A small network was shown many inputs. Here are its activations along a few directions, one row for each input.
Each table varies a few parts of the input and shows all the possible inputs, shuffled.
A made-up example of a description, with smaller parts first: ring(5) and (point or ring(11) or (values(3) and line(6))).
Shared parts are said once, and a part with two or three values counts as separate values.
(in the rows, 128 means zero)

Other details of the inputs shift rows strongly along two fixed directions, in all tables alike. That doesn't count.

A family of inputs:
x1: [151 123 114 111 140 108 111 107 123 110  82  83 123]
x2: [100 133  78 102 150 147 120 100 113  73 111 107 143]
x3: [ 61  53 153  86  71  83 116  93 124 139 203 186  51]
x4: [122 146 182 192  75 170 161 203 172 204 219 239 112]
x5: [149 119 116 108 145 104 111 101 119 109  85  84 121]
x6: [108 127  83 104 154 145 110  99 112  78 106 112 150]
x7: [152 125 116 113 134 114 116 108 125 104  79  85 117]
x8: [126  90 184 174 131 133 135 199 129 224 224 198 106]
x9: [211 192 147 209 198 179 133 208 133 195  98 136 204]
x10: [123  98  96 118 150 131 124 125 109  85 115  69 133]
x11: [ 99 149  98 112 133 148 148 110 124  80 122  84 167]
x12: [153 127 117 110 118 115 121 114 130  98  74  94 108]
x13: [131 153 105 107 144 115 115  87 120  99  81 112 144]
x14: [216 192 144 208 191 183 134 213 134 192  93 138 202]
x15: [117 114 111 118 140 132 144 126 119  93 118  51 149]
x16: [102 136  85 109 144 147 127 105 114  71 117 100 151]
x17: [154 125 118 111 124 115 117 112 128 103  75  89 113]
x18: [174 177 133 207 202 198 149 223 127 176 144 116 225]
x19: [ 52  69 162  92  55  82 139  97 131 136 214 163  62]
x20: [133 150 104 105 147 109 117  84 118 103  83 114 145]
x21: [ 90  84 166  82  69  55 119  73 130 153 174 178  52]
x22: [ 69 119 157  83  53  72 124  64 139 141 171 208  66]
x23: [136 159 105 109 113 129 126  98 133  89  72 122 130]
x24: [143 114 199 201  88 156 157 224 166 216 212 205  96]
Description of these inputs: values(2) and (point or line(5) or line(6)).
The inputs of x11 and x15 match in every part but the values(2) part. If x22 is changed in the same way as x11 into x15, which row does it become?
Answer: x1
Change only the values(2) part in x19. List by row number the other rows that result.
Answer: x18

A family of inputs:
x25: [119 117 108  93 114 108 115  79 124  94  99 120 103]
x26: [110 121 110  87 120 109 117  90 118  96 113 109 112]
x27: [173 137 131 152 159 129 123 152 127 153  95 107 137]
x28: [ 91 107 101  98 116 127 136 104 125  76 132  86 126]
x29: [ 97 109 104  93 118 113 124  86 117  86 114 100 126]
x30: [154 153 186 169 128 130 139 170 141 214 173 195 130]
x31: [104 139 108  87 108 107 121  77 130  88 105 116 116]
x32: [140 132 119 153 165 155 129 154 124 122 125  91 166]
x33: [145 137 108 155 166 159 125 152 129 121 121 111 160]
x34: [ 98 115 167 113  81 111 125 120 139 166 172 193  87]
x35: [127 115 111  95 109  96 113  84 127  91  99 118  99]
x36: [142 134 112 151 163 158 137 163 114 120 126  98 162]
x37: [ 84 100 150 125  86 124 140 131 141 149 202 185  92]
x38: [ 90 104 152 123  88 109 129 119 133 159 184 199  94]
x39: [142 134 105 155 157 160 130 156 123 118 124 105 161]
x40: [141 140 114 149 150 165 133 158 124 116 117 107 160]
x41: [175 145 138 149 149 136 124 157 130 141  93 120 144]
x42: [ 89 118  96  93 105 133 132  97 127  71 120 105 113]
x43: [ 91 129  96  97 103 126 133  86 124  73 119 107 124]
x44: [162 143 118 146 164 146 118 153 129 142 110 118 159]
x45: [ 87 122 158 120  82 106 140 112 140 159 181 200 100]
x46: [160 123 192 174 127 121 134 188 137 215 173 177 127]
x47: [ 82 103 160 119  92 112 136 122 133 150 201 182  87]
x48: [139 130 114 154 159 156 136 160 120 120 128  88 169]
x49: [169 154 130 150 146 127 129 139 134 146  87 117 144]
x50: [ 91 133 100  98 110 121 128  80 130  73 116 111 123]
x51: [156 134 185 169 138 130 134 180 129 218 179 188 124]
x52: [127 116 111 100 110  96 110  83 132 100  93 113  93]
x53: [113 114 116  88 116 101 118  78 121  93 104  98 111]
x54: [110 117 172 113  82 104 129 114 138 167 166 194  81]
x55: [173 158 132 150 147 128 130 147 129 140  97 119 153]
x56: [148 138 115 149 169 149 130 154 113 133 114 111 162]
x57: [138 135 110 149 165 159 141 166 118 120 128  96 159]
x58: [ 91 112 162 119  83 115 133 123 134 159 178 197  94]
x59: [137 150 111 147 151 163 144 152 133 117 121 105 168]
x60: [174 145 134 152 148 134 121 151 132 147  87 115 137]
x61: [126 110 121  96 111  95 116  84 129 103  96  96  99]
x62: [175 138 133 151 160 129 127 159 121 147 102 111 144]
x63: [158 138 127 143 164 145 122 155 126 144 114 100 164]
x64: [ 92 121 102  95 110 128 121  86 127  72 113 110 113]
The inputs of x58 and x29 match in every part but one. If x64 is changed in the same way as x58 into x29, which row does it become?
Answer: x32
What do these inputs look like to the network?
Answer: line(5) and line(8)
Change only the line(8) part in x47. List by row number the other rows that result.
Answer: x26, x27, x36, x51, x56, x57, x62
Change only the line(5) part in x35. List by row number the other rows that result.
Answer: x41, x46, x55, x62

A family of inputs:
x65: [131  99 197 164 145 128 118 181 122 239 206 200 122]
x66: [106 138 159 176 119 169 149 184 154 193 226 236 133]
x67: [ 94  73 109  62  64  72 118  56 128  82 108 110  44]
x68: [ 60 135 123  43  81  73 120  29 119  87 133 141  95]
x69: [156 138 103 148 191 151 148 158 102 113  99  38 204]
x70: [138 148 199 181  69 158 157 192 170 196 190 205 110]
x71: [ 51 112 107  38  74  84 101   8 116  75 119 161  77]
x72: [141 135  79 162 189 175 140 166 111  88 112  36 194]
x73: [128 140 167 173 127 157 125 192 131 206 201 250 132]
x74: [196 185  96 163 171 180 136 168 137  96  28  62 181]
x75: [167 120  68 145 213 177 103 169  94  87  76  60 180]
x76: [149 122  69 153 205 188 127 166 115  72 104  50 185]
x77: [ 47 127 120  62  70  83 148  40 125  71 141 138 115]
x78: [ 62  88 126  39  91  65 118  42 109  92 151 106  80]
x79: [165 105 204 173 133  88 116 175 146 246 187 194 106]
x80: [ 99 125 118  59  73  55  98  20 140  90  93 147  73]
x81: [141 103 201 179  80 148 153 209 161 204 207 171 102]
x82: [207 136 100 150 202 129 115 146 106 106  40  46 155]
x83: [ 92 123 115  51  58  58 112  12 125  62  93 148  47]
x84: [ 97 151 168 189 110 156 160 184 150 205 231 209 145]
x85: [187 137 103 160 177 165 131 180 128 104  49  36 164]
x86: [204 177  86 147 174 158 124 142 129 100  22  72 172]
What do these inputs look like to the network?
Answer: values(2) and (line(5) or ring(6))
The inputs of x81 and x70 match in every part but the values(2) part. If x72 is changed in the same way as x81 into x70, which row does it become?
Answer: x84
